These are the activations of a small neural network, seen along a few directions. Each row is one input.
In each table, some parts of the input vary, and every possible input appears once, in random order.
Descriptions start from the smaller parts, as in this example, which fits no table here: ring(5) and (point or line(9) or (values(3) and line(4))).
Shared parts are said once, and a part with two or three values counts as separate values.

Other details of the inputs vary at random and push rows far along two fixed directions, the same in every table; ignore that.

A family of inputs:
r1: [ 48  34  32   5 -27   8  -6  22  27  50 -23 -63 -15]
r2: [-35  52  23 -41  55   7   9  23  -5  33 -49 -16  12]
r3: [ 45  23   7   2 -24  14  -3  19   2  32  -7 -43 -12]
r4: [ 55  -3  14  21 -45   3 -37 -20  13 -16  25 -17 -15]
r5: [ 57 -16  16  23 -55  12  -1  12   3 -33  37  12  -6]
r6: [-39   0 -40 -26  38  -3   0  -3 -26  31 -34 -20   5]
r7: [-35  27   5 -33  16   0  27  27 -25  41 -37 -30  14]
r8: [-36  17   9 -44  42 -16  13   0 -11  36 -44 -51  26]
r9: [-44 -42 -48  40  10 -21   4 -34   0 -45  31  68   3]
r10: [-66  14 -28  -9  57 -15  17 -11  -4  44 -47 -28   3]
r11: [ 42 -35 -10  18 -36   3 -24 -11  -6 -35  41  28 -12]
r12: [ 53 -13  13  37 -49   1 -10   6  27 -15  34  13 -14]
r13: [ 70  57  69 -22   4  17 -12  32  27  28 -25 -47   1]
r14: [-46 -45 -42  22   0  -5  24 -11   2 -50  24  64   3]
r15: [ 32  17  43 -27 -26   6  -7  13 -15  25  -9 -34  -2]
r16: [  2   9  37   1   5 -10   9   3  10  22 -17 -31   7]
r17: [-12 -30 -48  13  -2   0  12  -2 -11 -26  28  39  -1]
r18: [-36 -28 -10   0  -8  -3  -2 -29 -14 -40  26  34   5]
r19: [-67 -27 -44 -12  51 -17   3 -22 -19  -3   1  14  15]
r20: [ 44   4  50  20 -50   1  -3 -15  18 -12  23   3 -11]
r21: [-46 -19 -62  22  50  16 -10 -17   0 -47  15  72 -12]
r22: [ 61 -23  21   8 -53   6 -19  -2  -1 -35  32  11  -6]
r23: [ 27  14   4   8  17  10 -19   9  19 -19  10  23  -4]
r24: [-74  13 -13 -25  31 -11  34  10 -10  30 -38  -1  16]
Each input here is: line(4) and (point or ring(5)).
- The inputs of r12 and r14 match in every part but the line(4) part. If r23 is changed in the same way as r12 into r14, which row does it become? => r13
- List by row number the other rows that have the line(4) part in common with r3. => r1, r4, r6, r10, r21
- Which other rows does r5 become when the ring(5) part takes its other values? List them by row number. => r8, r14, r16, r22

A family of inputs:
r25: [ -8 -13 -25  13   8  20  -8 -10   2 -55  32  75  -8]
r26: [-21 -31 -27  12 -24  -5   1 -24 -16  -5  14   9  -4]
r27: [-14 -31 -49  36   6   2   2 -10  14 -42  32  62  -7]
r28: [-51   1 -25 -36  55 -13   7   7 -28  30 -36 -29  20]
r29: [-16 -21 -13  37  14  -8 -11 -39  19 -45  29  66 -10]
r30: [ 78  37  70   0 -41  13  -3  27  24  14  -4 -35  -6]
r31: [ 20  30  16 -29  28   0 -11  23  -4  39 -33 -54   6]
r32: [ 86  -1  15  21 -30  18 -39   5  21 -33  34  13 -19]
r33: [-12 -19 -22  12  -2  13  -3 -14  -8 -54  35  67  -2]
r34: [-64  10  -3 -44  31 -12  19   6 -29  28 -33 -17  20]
r35: [ 86  23  27  24 -46  23 -31   8  27   6  13 -23 -30]
r36: [  7  34  46 -28   0  -4  19  26  -1  42 -36 -50  12]
r37: [-59  17 -37 -19  51  -2  13   3 -19  46 -44 -29   4]
r38: [-16 -21 -25  22  10  13   9  -7   8 -54  26  77  -3]
r39: [ 68   2  45  11 -65  14 -21   0   7 -31  39  10 -12]
r40: [-23 -49 -40  32 -17 -10  11 -20  -3 -37  39  46   0]
r41: [ 64  25  42   2 -48   6 -17  10   8  42  -9 -68 -16]
r42: [-58  12 -28 -17  54 -15  28  15  -6  45 -39 -28  16]
r43: [ 59  24  74 -13 -56  -3   4  20  10  26  -9 -53   0]
r44: [-54  16   2 -12  54 -13   7 -17  14  13 -34 -16  12]
r45: [-53  -8 -21 -38  40 -19   9   1 -31  30 -33 -30  22]
r46: [-19 -35 -19  13 -22 -17  15 -12  -6  -5  17   8   5]
- What do these inputs look like to the network? => values(2) or (line(4) and ring(5))
- Which other rows does r43 become when the ring(5) part takes its other values? List them by row number. => r26, r34, r45, r46
